A small network was trained on invented records. Each row is its activation on one of them, seen along a few directions.
After each row come some of the record's fields: F, W, B, J, T, C, K, G.
A field that a record lacks is left out.
The largest differences between rows may come from other fields.
In the rows, zero is written as 500.
Strong random noise was added to every row along 16 fixed directions; ignore it. To show where, here is one row again and again, with new noise each time:
[461 468 393 600 568 420 704 343 592 539 551 352 534 542 308 510 452 383
 544 373 471 508 529 540 388 315 502 409 353 440 667]
[623 569 531 578 498 430 332 556 427 509 378 454 495 704 583 576 424 573
 760 491 240 553 546 566 588 505 492 605 407 413 478]
[668 485 453 381 559 544 581 555 493 555 524 596 626 355 454 607 486 486
 241 503 586 540 543 451 478 574 636 171 589 591 385]
[621 416 564 299 277 553 627 466 553 443 789 482 659 338 489 522 552 770
 422 600 748 627 549 646 517 490 498 462 725 446 521]
[286 524 495 627 362 657 643 591 564 366 246 415 519 244 404 398 546 567
 303 460 534 311 376 662 461 437 490 483 675 477 505]
[549 502 400 346 437 692 765 371 413 498 522 415 470 412 478 525 454 483
 511 346 568 696 308 500 545 352 369 697 372 427 468]
[396 532 648 700 327 536 723 385 597 259 640 369 529 517 419 325 557 575
 623 413 670 426 419 604 446 305 466 731 404 324 624]
[743 674 506 317 463 472 404 658 573 643 557 516 532 741 397 224 528 573
 388 701 496 413 576 423 531 704 482 550 477 527 454]
[413 527 591 444 526 532 617 518 411 374 327 572 425 565 514 310 475 337
 279 397 776 472 380 225 452 557 533 592 385 670 421]
[531 623 481 532 582 574 484 526 450 521 495 550 431 581 458 552 438 493
 505 516 351 449 420 603 492 541 541 651 430 471 428]
[545 540 563 481 402 603 502 456 405 366 536 564 531 254 559 525 466 623
 583 541 663 453 419 630 575 557 501 465 694 502 441]
[462 488 525 581 553 321 550 487 455 379 653 581 505 583 398 847 344 680
 768 477 574 576 657 717 455 647 593 611 477 565 455]
[331 659 590 553 456 354 484 741 609 445 194 362 488 299 372 292 554 614
 640 460 507 509 716 409 522 710 293 518 607 578 621]
[446 442 428 361 523 497 547 365 523 586 436 425 377 394 573 339 558 343
 409 401 602 713 554 266 527 443 423 427 462 528 538]
[450 474 511 590 568 663 466 458 692 550 794 430 555 334 580 814 599 589
 530 398 321 520 598 683 534 218 502 450 383 435 439]
[658 541 679 467 476 604 474 489 489 421 691 520 682 484 614 675 456 575
 637 462 526 432 408 505 527 279 439 580 422 545 533]
[637 476 588 537 475 464 490 545 583 510 475 704 562 480 591 668 532 410
 295 513 484 573 532 399 439 461 715 444 600 483 387]
[433 657 675 665 654 541 334 719 529 417 493 643 473 551 549 668 493 590
 441 562 260 347 541 596 424 576 624 634 505 563 434]

[483 499 566 381 548 515 386 534 305 477 243 403 478 384 668 309 495 495
 461 482 414 646 486 288 531 509 376 335 588 573 683] => {F: f3, W: w2, B: b2, J: j2, T: t3, C: c1, G: g2}
[484 318 533 422 504 587 346 523 421 606 484 465 658 534 624 704 523 426
 302 408 453 465 419 567 599 367 601 286 471 553 303] => {F: f4, B: b1, J: j1}
[588 555 462 632 589 421 550 675 616 593 247 534 568 462 449 603 537 395
 407 441 159 588 585 364 382 469 553 371 553 415 582] => {F: f4, B: b2, J: j1}
[245 495 358 464 526 624 494 477 741 672 596 433 325 407 396 321 654 443
 219 589 510 354 542 545 442 455 424 546 518 544 514] => {F: f2, B: b1, J: j3, K: k2}
[695 592 397 439 595 456 474 502 472 600 654 569 498 661 398 472 405 512
 563 689 411 385 467 548 418 614 524 519 531 498 590] => {F: f4, B: b2, J: j3, K: k1}
[488 525 623 545 664 242 460 588 474 414 628 571 415 696 493 484 502 587
 596 567 515 670 757 368 392 759 581 531 438 541 573] => {F: f3, W: w1, B: b2, J: j3, K: k1, G: g1}
[462 354 644 373 257 377 349 507 463 469 456 387 556 531 619 290 618 574
 500 502 777 604 594 398 666 578 446 414 566 521 422] => {F: f3, W: w2, B: b2, J: j3, K: k2, G: g1}
[440 322 343 405 269 555 654 281 450 440 367 395 466 571 514 385 434 484
 507 478 751 454 341 565 567 356 474 547 541 499 494] => {F: f3, W: w1, B: b1, J: j1, G: g1}
[458 465 496 366 496 490 598 448 354 548 403 595 454 158 507 760 446 439
 543 374 512 861 420 540 548 602 470 609 685 453 420] => {F: f1, B: b2, J: j2, T: t3, C: c3}
[613 519 501 467 461 408 335 433 570 731 621 653 532 310 515 750 529 440
 544 595 416 607 591 595 532 524 555 450 707 446 452] => {F: f4, B: b2, J: j2, T: t2, C: c2}
[562 418 293 405 476 364 565 571 463 664 418 361 549 751 298 482 409 572
 437 596 286 564 519 636 406 570 481 477 549 411 645] => {F: f4, B: b1, J: j3, K: k1}
[410 506 483 370 521 368 497 456 377 597 351 519 508 616 309 485 315 347
 529 543 540 351 327 590 444 584 455 670 601 608 620] => {F: f1, B: b1, J: j1}
[334 434 442 377 541 468 329 397 269 536 539 265 423 706 454 291 410 593
 578 587 537 367 439 634 510 523 334 456 419 613 702] => {F: f3, W: w2, B: b2, J: j3, K: k1, G: g2}
[175 336 506 445 492 552 407 491 393 583 377 337 457 760 456 456 468 377
 283 414 412 360 270 693 526 409 521 702 383 504 413] => {F: f1, B: b1, J: j3, K: k2}
[467 528 683 442 560 576 481 529 292 517 539 500 601 411 458 587 490 410
 445 378 540 547 320 552 567 529 491 529 442 493 406] => {F: f2, B: b1, J: j1}
[541 448 450 349 506 434 701 545 342 433 380 503 535 619 374 411 382 532
 354 511 612 583 458 471 416 665 557 455 571 561 570] => {F: f1, B: b1, J: j1}
[274 443 442 488 519 447 355 577 755 617 509 564 364 577 509 551 610 488
 282 575 551 406 720 485 489 578 592 537 486 665 313] => {F: f3, W: w1, B: b2, J: j2, T: t3, C: c2, G: g1}
[559 510 561 470 475 580 349 507 523 516 492 622 575 469 613 460 508 393
 367 617 608 192 338 371 449 378 469 447 600 657 559] => {F: f4, B: b2, J: j1}
[440 481 613 614 400 423 657 456 675 331 717 440 607 533 392 447 533 537
 695 388 843 351 578 462 509 420 438 585 314 550 496] => {F: f1, B: b1, J: j3, K: k2}
[511 439 498 460 413 574 590 501 547 590 572 376 575 647 476 523 559 537
 325 457 365 599 447 542 445 267 461 622 369 380 576] => {F: f4, B: b1, J: j2, T: t2, C: c3}
[554 492 596 487 595 391 386 538 456 480 557 710 481 740 543 570 420 385
 515 547 580 425 488 406 478 639 658 595 450 592 336] => {F: f2, B: b1, J: j3, K: k1}
[491 450 407 396 477 382 557 608 616 486 371 593 576 630 438 726 329 572
 531 525 662 351 596 425 418 493 443 593 493 838 513] => {F: f1, B: b1, J: j2, T: t2, C: c3}
[476 397 350 416 328 570 541 311 538 618 605 550 500 404 435 503 519 403
 342 552 773 379 347 647 554 457 552 459 610 492 336] => {F: f4, B: b2, J: j2, T: t2, C: c3}
[631 564 557 358 451 681 465 526 393 399 648 510 477 552 676 524 477 735
 620 536 529 579 437 531 607 492 394 721 417 512 429] => {F: f1, B: b2, J: j2, T: t2, C: c3}
[502 325 435 214 407 532 434 523 372 664 386 457 535 429 586 621 476 528
 394 502 415 758 410 549 593 504 421 543 690 474 446] => {F: f2, B: b1, J: j3, K: k2}
[570 500 560 566 528 431 398 439 440 457 598 503 495 642 565 519 438 525
 750 547 437 481 472 539 514 476 475 598 462 443 582] => {F: f2, B: b1, J: j3, K: k2}
[523 536 354 554 511 518 469 555 446 533 499 608 342 654 465 507 485 636
 345 701 308 525 509 736 441 729 690 582 638 364 394] => {F: f4, B: b2, J: j2, T: t2, C: c3}
[474 486 506 683 460 471 642 535 572 292 499 485 508 510 494 403 529 555
 569 456 645 418 563 418 448 498 523 444 432 480 524] => {F: f4, B: b1, J: j3, K: k1}
[389 426 597 587 406 379 474 457 502 516 374 529 539 583 464 657 445 377
 552 462 438 455 373 612 475 400 578 695 571 451 502] => {F: f3, W: w1, B: b2, J: j3, K: k2, G: g1}
[448 611 426 242 527 601 645 556 465 527 350 500 362 314 450 219 496 499
 381 503 611 625 476 332 536 710 354 607 586 597 497] => {F: f1, B: b1, J: j2, T: t2, C: c1}
[350 471 455 595 630 451 594 451 450 409 482 577 466 560 369 581 360 435
 453 520 535 290 418 650 353 547 639 491 572 598 575] => {F: f1, B: b1, J: j1}
[616 547 355 369 588 619 590 525 406 618 536 563 536 581 347 633 347 454
 445 559 410 385 280 649 469 538 516 604 483 524 426] => {F: f2, B: b1, J: j3, K: k1}
[597 505 509 348 538 618 331 363 481 694 589 701 488 544 583 592 437 257
 334 648 407 310 217 550 468 347 578 674 632 526 483] => {F: f1, B: b1, J: j1}
[569 437 538 463 425 314 344 498 500 541 561 445 664 536 495 685 425 686
 711 590 486 491 662 660 527 487 470 365 616 571 613] => {F: f3, W: w2, B: b2, J: j2, T: t2, C: c3, G: g1}
[704 611 518 364 487 462 701 693 400 453 501 422 701 522 296 560 411 720
 612 475 483 647 538 515 491 656 384 522 460 505 577] => {F: f3, W: w2, B: b2, J: j1, G: g2}
[662 501 453 404 304 509 757 518 589 528 529 453 692 479 301 445 518 571
 340 510 651 544 481 515 458 442 503 444 530 439 529] => {F: f3, W: w2, B: b2, J: j2, T: t2, C: c2, G: g2}
[444 649 488 477 535 555 407 550 573 466 577 436 269 393 569 190 652 722
 568 663 387 617 738 519 568 726 424 522 606 400 568] => {F: f3, W: w2, B: b1, J: j1, G: g1}
[673 658 652 530 544 548 362 620 541 474 614 584 578 422 571 413 593 562
 480 584 448 451 609 427 565 602 568 335 517 486 426] => {F: f3, W: w2, B: b1, J: j2, T: t3, C: c2, G: g2}

Here are new rows. What are their fields?
[458 535 641 503 471 560 572 490 401 393 332 417 556 552 512 254 459 418
 389 476 468 408 282 430 413 342 450 589 526 485 720] => {F: f1, B: b1, J: j2, T: t2, C: c3}
[604 409 691 595 383 498 454 504 526 354 646 520 688 514 632 511 564 633
 400 578 572 453 513 532 442 354 627 319 626 437 587] => {F: f2, B: b2, J: j2, T: t2, C: c3}
[580 451 401 494 392 598 629 624 519 436 458 393 667 428 439 580 499 809
 381 566 443 474 554 712 483 466 527 278 618 480 522] => {F: f3, W: w1, B: b2, J: j2, T: t2, C: c3, G: g1}
[636 502 598 564 341 374 499 506 526 379 515 539 637 514 497 464 502 630
 631 541 638 516 628 527 544 560 596 391 603 442 469] => {F: f3, W: w2, B: b1, J: j2, T: t2, C: c2, G: g2}
[476 607 532 610 335 626 468 470 597 448 456 390 437 343 594 307 643 575
 608 484 465 498 492 481 591 353 335 593 476 360 548] => {F: f3, W: w2, B: b2, J: j2, T: t2, C: c3, G: g2}
[555 656 710 734 437 614 499 618 532 328 442 543 529 602 560 366 588 475
 513 472 440 310 339 438 521 426 540 714 353 380 402] => {F: f3, W: w1, B: b2, J: j3, K: k2, G: g1}
[677 615 358 282 490 641 577 446 575 812 646 563 502 229 389 548 568 363
 426 544 386 646 391 538 570 516 406 594 620 349 425] => {F: f4, B: b1, J: j1}
[501 502 495 591 659 471 814 569 331 332 529 541 500 583 290 558 434 570
 312 416 445 708 526 639 361 744 774 420 462 365 442] => {F: f1, B: b1, J: j1}
[682 567 569 612 495 501 520 423 422 447 530 687 471 459 583 612 486 479
 481 605 307 637 428 506 362 426 640 566 662 331 650] => {F: f3, W: w2, B: b2, J: j1, G: g2}
[448 411 533 514 497 439 641 511 310 323 408 314 576 761 419 327 425 602
 465 461 566 493 439 535 427 518 523 432 400 492 646] => {F: f3, W: w1, B: b2, J: j1, G: g1}
[402 340 293 410 497 521 566 497 584 550 407 490 364 657 574 588 476 498
 334 497 484 549 519 399 399 376 480 620 431 616 518] => {F: f1, B: b2, J: j3, K: k1}
[579 513 371 395 418 694 502 459 529 489 486 508 445 398 608 319 543 535
 440 543 702 414 468 405 633 498 424 399 487 571 357] => {F: f2, B: b1, J: j2, T: t2, C: c3}
[582 540 377 593 642 464 517 365 576 611 532 424 408 528 488 405 521 381
 591 525 228 564 569 441 434 385 494 399 437 358 688] => {F: f3, W: w1, B: b1, J: j3, K: k2, G: g1}
[597 704 577 651 806 574 601 601 327 533 304 631 525 217 449 636 504 156
 452 228 309 640 361 280 514 622 581 336 354 429 332] => {F: f4, B: b2, J: j1}
[511 584 479 598 486 407 515 464 572 522 361 482 504 186 434 495 504 346
 790 374 582 491 548 414 593 545 388 387 546 487 480] => {F: f1, B: b2, J: j3, K: k1}
[377 495 441 622 467 642 694 485 742 266 496 519 430 380 641 505 529 579
 574 487 649 308 511 308 351 209 325 665 467 677 703] => {F: f4, B: b1, J: j1}
[325 508 538 535 626 627 468 531 457 391 670 531 404 332 554 493 558 611
 427 531 580 427 514 571 485 621 514 443 539 586 453] => {F: f4, B: b2, J: j3, K: k2}
[585 406 506 345 576 508 353 266 439 652 649 594 513 453 606 499 478 238
 415 535 576 476 398 455 553 422 602 335 586 523 470] => {F: f1, B: b1, J: j1}
[198 519 591 451 495 490 357 658 429 552 327 444 532 254 374 412 510 486
 339 579 528 258 377 645 465 659 399 466 810 633 578] => {F: f4, B: b2, J: j3, K: k1}
